These are the activations of a small neural network, seen along a few directions. Each row is one input.
Each table varies a few parts of the input and shows all the possible inputs, shuffled.
A made-up example of a description, with smaller parts first: one of 5 places around a ring, together with either a single point or one of 9 places around a ring or (one of 2 separate values, together with one of 6 places along a line).
Shared parts are said once, and a part with two or three values counts as separate values.
(in the rows, 128 means zero)

Other details of the inputs shift rows strongly along three fixed directions, in all tables alike. That doesn't count.

A family of inputs:
R1: [161 185 147 169 101 111  98 155 164 134 111]
R2: [100 180 141 207  84 136 144 116 143 167 124]
R3: [213 172 126 139 141 147 122 170 206 116 125]
R4: [ 64  83 124 116 145 116 169  82  86 123 130]
R5: [122 118 142  86 154  91 120 154 129  98 113]
R6: [206 191 112 125 142 157 117 164 196 123 128]
R7: [202 123  84 119 101 173 128  97 125 101 155]
R8: [227 114  79  89 126 183 127 107 158  62 166]
R9: [183 105 129 130 102 165 126 128 115  82 130]
R10: [180 131  96 122 127 188 148 111 120 116 133]
R11: [203 126  75 104 111 165 132  98 125  96 152]
R12: [115 162 147 110 181  82 134 160 180 131 121]
R13: [183 150 127 136 103 146 121 148 140  95 119]
R14: [ 79  74 117 112 131  97 152  85  76 138 131]
R15: [153 110 106 137 108 192 148  83 110 102 156]
R16: [121 167 132  94 158  65  94 156 158 141 122]
R17: [ 96 173 150 207  74 100 118 126 120 190 112]
R18: [ 85 128 130  96 157 107 128 151 127 153 108]
R19: [175 110  87  35 172 119 122 115 108  60 126]
R20: [108  74 113  93 166 131 169 102  88 118 118]
R21: [ 79 136 122 101 150  89 125 122 139 142 134]
R22: [ 85 162 181 205  79 121  86 135 122 183 119]
R23: [210 109 101 109 114 165 112 108 122  89 152]
R24: [103 117 107 165  79 168 148  72  86 148 144]
R25: [167 114 108 132  96 174 124  91  81 101 132]
R26: [ 99  98 141 175  91 182 140  80  96 140 153]
R27: [120 120 140  96 183 102 144 138 152 112 130]
R28: [ 82 139 129  91 144 101 127 154 115 140 107]
R29: [ 85 122 130 112 149  78 134 125 145 135 129]
R30: [142 146 140  70 167  99  98 192 177 109 121]
R31: [143  82 136 180  73 159 129  86  81 135 141]
R32: [112 148 142  93 168  97 106 181 173 147 112]
R33: [145  99 112  60 163 115 115 116 103  82 127]
R34: [145 152 133  78 193 103 112 172 188 125 123]
R35: [128  84 126 181  75 172 146  78 102 130 150]
R36: [111  61 137  96 145 110 129 101  78  96 123]
R37: [121 131 130  84 153  89 128 150 124 100 107]
R38: [186 186 126 165  96 116 105 149 170 137 124]
R39: [201 108 120 140 126 190 151 109 140  86 151]
R40: [144  81 105  65 169 126 150 136 121  95 115]
R41: [ 72 169 166 206  89 138 118 123 146 184 136]
R42: [ 39 149 168 142 157  92 130 135 130 180 123]
R43: [122 119 117  83 166 102 141 156 141 123 105]
R44: [125 141 136 178  92 130 128 119 153 146 138]
R45: [157 163 116 148  98 133 110 121 126 143 131]
R46: [128 148 145 106 157  56 100 161 167 133 120]
R47: [113 102 143 170  79 164 116  88  67 139 131]
R48: [169 112  90  30 168 129 132 130 107  56 125]
R49: [155 186 125 161 108 133 128 171 173 153 102]
R50: [ 86 108 107 159 188  81 112 177 114 129 143]
R51: [135 163 134 173  89 123 120 124 117 140 107]
R52: [ 85 129 124 110 148  77 138 123 142 136 126]
R53: [103  75 118  85 168 143 152 103  88 124 129]
R54: [182 149 114 132 103 153 133 156 145 105 116]
R55: [149 139 145 169 113 174 120 135 147 153 135]
R56: [135  73 131 163  93 184 148 111  94 134 125]
R57: [189 105 117 125 108 161 107 109 119 105 152]
R58: [ 65 130 116 165 183  86  94 182 116 152 147]
R59: [122 153 131 103 156  57 112 155 177 138 126]
R60: [ 81 117 140 105 152  92 113 128 148 140 142]
R61: [148 175 151 175 115 129 118 150 197 134 137]
R62: [119 107 132 177  76 151 138  85  64 133 117]
R63: [ 77  68 133 116 156 125 166 100  80 141 116]
R64: [198 122  81 101 120 193 142 124 122  98 129]
R65: [107  96 152 167  76 175 121 104  68 134 132]
R66: [216 165 120 135 119 120 100 159 208 110 145]
R67: [ 39 156 162 139 157  90 134 133 128 180 120]
R68: [ 96 119 152 114 147  75 111 136 120 126 110]
R69: [126 157 131 165  85 140 137 148 122 145 105]
R70: [111 174 142  90 154  81 101 173 151 125 109]
R71: [ 42 149 140 143 133  62 138 124 135 173 115]
R72: [ 82 122 144 116 160  90 139 127 148 128 129]
R73: [ 83 128 139 113 161  89 143 124 143 127 126]
R74: [109  97 127 164  86 188 142 105  79 158 124]
R75: [177 157 113 122 105 165 119 155 142 111 124]
R76: [144  80 109  62 162 113 118 112 126  97 154]
R77: [132 160 150 161  92 150 106 163 144 150 121]
R78: [180 187 131 157  99 128  88 149 169 143 135]
R79: [ 79  61 129 115 132  99 144  89  82 136 137]
R80: [ 43 124 171 137 142  96 111 160 131 189 109]
R81: [127 115  93  61 174 128 150 103 125  86 141]
R82: [182 187 109 149 106 111 118 145 182 134 130]
R83: [ 80 168 174 208 101 144 124 130 139 191 133]
R84: [153 130 134 158 106 155 131 150 147 140 116]
R85: [133 157 129 174 112 146 149 130 136 160 112]
R86: [116 140 155 101 155  81 110 190 169 126 109]
R87: [133 112 116 164 106 178 176  81  87 126 134]
R88: [136  93 110  53 159 133 131 140 109  87 125]
R89: [ 83 160 168 204  71 127 124 156 125 183 103]
R90: [138 179 138 168  88 128 124 149 131 135 106]
R91: [114  94 128 169  77 161 128  81  84 155 152]
R92: [144  95 124 177  72 158 137  82  76 136 135]
R93: [137  89 125  68 187 138 140 117 129  90 149]
R94: [210 184 108 122 120 130  95 153 199 117 148]
R95: [171 190 140 139 106 137  95 169 164 120 122]
R96: [134 114 101  62 185 134 155 110 117  94 137]
R97: [ 95 106 153 117 171  99 136 145 142 146 116]
R98: [200 126 102 136 123 187 163 103 131  88 143]
R99: [ 59  91 122 106 147 128 155  81  83 129 138]
R100: [ 63  79 120 105 136 118 143  83  86 136 143]
R101: [ 69  78 146 102 131 124 128 110  61 123 122]
R102: [ 72  63 141 109 130 120 149 121  71 126 114]
Description of these inputs: one of 2 separate values, together with either a single point or (one of 5 places along a line, together with one of 10 places around a ring).
Q: Changing only the choice among 2 separate values turns R53 into R63. The same change can be made to R25. Which row results?
A: R62
Q: Changing only the choice among 2 separate values turns R12 into R42. The same change can be made to R61. Which row results?
A: R26
Q: Changing only the choice among 2 separate values turns R78 into R92. The same change can be made to R10. Which row results?
A: R85
Q: Which other rows does R19 become when the choice among 2 separate values takes its other values? List them by row number.
A: R51
Q: Which other rows does R65 become when the place on the ring of 10 takes its other values? List them by row number.
A: R22, R26, R30, R55, R57, R60, R76, R80, R93
Q: Which other rows does R94 become when the choice among 2 separate values takes its other values? List them by row number.
A: R59
Q: Start at R84 and move only the place on the ring of 10, one step at a time. The first step leads to R3. Which rows follow, in order?
A: R27, R72, R44, R79, R46, R68, R5, R102
Q: Which other rows does R54 become when the place on the line of 5 takes its other values? List them by row number.
A: R69, R86, R89, R102

A family of inputs:
R103: [150  96 108 110 155 173 171 115 118  98 126]
R104: [ 64 131 164 203  97 166 143 125 122 192 128]
R105: [160 180 144 126 140  85  95 184 190 130 100]
R106: [171  92 113  99 126 154 113 113 108 104 122]
R107: [101 111 148  79 163  92 101 138 121 121 117]
R108: [167  94  96 110 119 142 139 128 107  93 121]
R109: [176 149 106 130 109 146 101 145 141 113 134]
R110: [186 137 108 140 109 136 117 149 145 113 114]
R111: [ 62  86 121  96 164 141 165 100  76 144 125]
R112: [ 70  94 114 103 157 115 171  70  83 136 128]
R113: [143 113 120 124 156 120 145 130 159 114 153]
R114: [167 191 123 146 138 119 105 140 218 136 149]
R115: [184  82 116 130  86 191 131  85  71 113 139]
R116: [175  87  93 150  87 182 141  92  72  92 137]
R117: [ 31 148 163 145 124  86 101 151 118 165 115]
R118: [111 178 141 202  65 139 100 151 133 173 127]
R119: [ 79  82 126 108 138  96 146 107  55 127 129]
R120: [156 155 162 187  78 148 117 127 117 143 127]
R121: [134 192 124 117 158  98 113 137 203 142 134]
R122: [106 129 130 192  97 183 167 100  91 160 124]
R123: [ 48 150 158 142 123  70 107 149 106 185 123]
R124: [148 146 142 179  73 161 104 132 128 154 118]
R125: [118 105 134 154 131 166 162 120 124 131 130]
R126: [167 165 137 183 102 176 124 150 183 149 151]
R127: [ 92 113 123 104 181  80 143 107 148 124 135]
R128: [ 98 119 119  92 159  76 126 149 117 112 118]
R129: [105 168 150 119 136  95  97 160 142 137 129]
R130: [ 61  78 131 101 139 121 121 105  67 119 125]
R131: [124 119 129 155 104 147 123 117  99 110 123]
R132: [127 152 132 156 133 117 117 133 182 152 156]
R133: [109 167 152 130 138  84 110 160 142 129 121]
R134: [120 173 172 211  70 136 107 145 136 162 113]
R135: [156 131 118  47 145  87 147 144 172  78 113]
R136: [147 115 121  83 191 111 146 152 172  97 140]
R137: [187 144 113 124 105 142 112 148 139 126 133]
R138: [173 158  93  76 164 135 133 117 170 103 142]
R139: [117 111 145  86 163  73 122 139 115 127 109]
R140: [170  83 119 134  84 202 129  89  76  94 142]
R141: [154 114 104  84 189  93 138 129 177  91 152]
R142: [169 126 130  67 175  96 108 152 152  77 115]
R143: [ 64  60 129 113 155 121 152  95  97 141 157]
R144: [137 148 107  98 155 140 143 122 140 129 135]
R145: [ 35 148 165 157 126  76 114 151 116 156 107]
R146: [ 84  63 138 109 142 104 133 101  68 131 102]
R147: [ 47 133 153 145 122  75 102 154 118 190 100]
R148: [192 133 138 158  73 189 114 110 106 119 145]
R149: [163  94  94  99 116 153 127 128 109 101 129]
R150: [177  98 103 107 121 136 141 123 100 100 129]
R151: [105 121 143 168  36 167 150  92 104 153 124]
R152: [141 147 108 104 161 128 156 123 139 119 128]
R153: [168 153 105 137 133 143 144  99 161 113 139]
R154: [160 191 132 138 146 150 122 176 204 140 122]
Q: Changing only one part turns R124 into R105. The same change can be made to R140. Which row results?
A: R134
Q: What do these inputs look like to the network?
A: one of 2 separate values, together with either a single point or one of 10 places around a ring or (one of 3 separate values, together with one of 5 places around a ring)
Q: Which other rows does R118 become when the choice among 2 separate values takes its other values? List them by row number.
A: R128
Q: Which other rows does R123 become when the choice among 3 separate values takes its other values? List them by row number.
A: R109, R118
Q: Which other rows does R146 become when the place on the ring of 5 takes its other values? List them by row number.
A: R110, R116, R131, R142
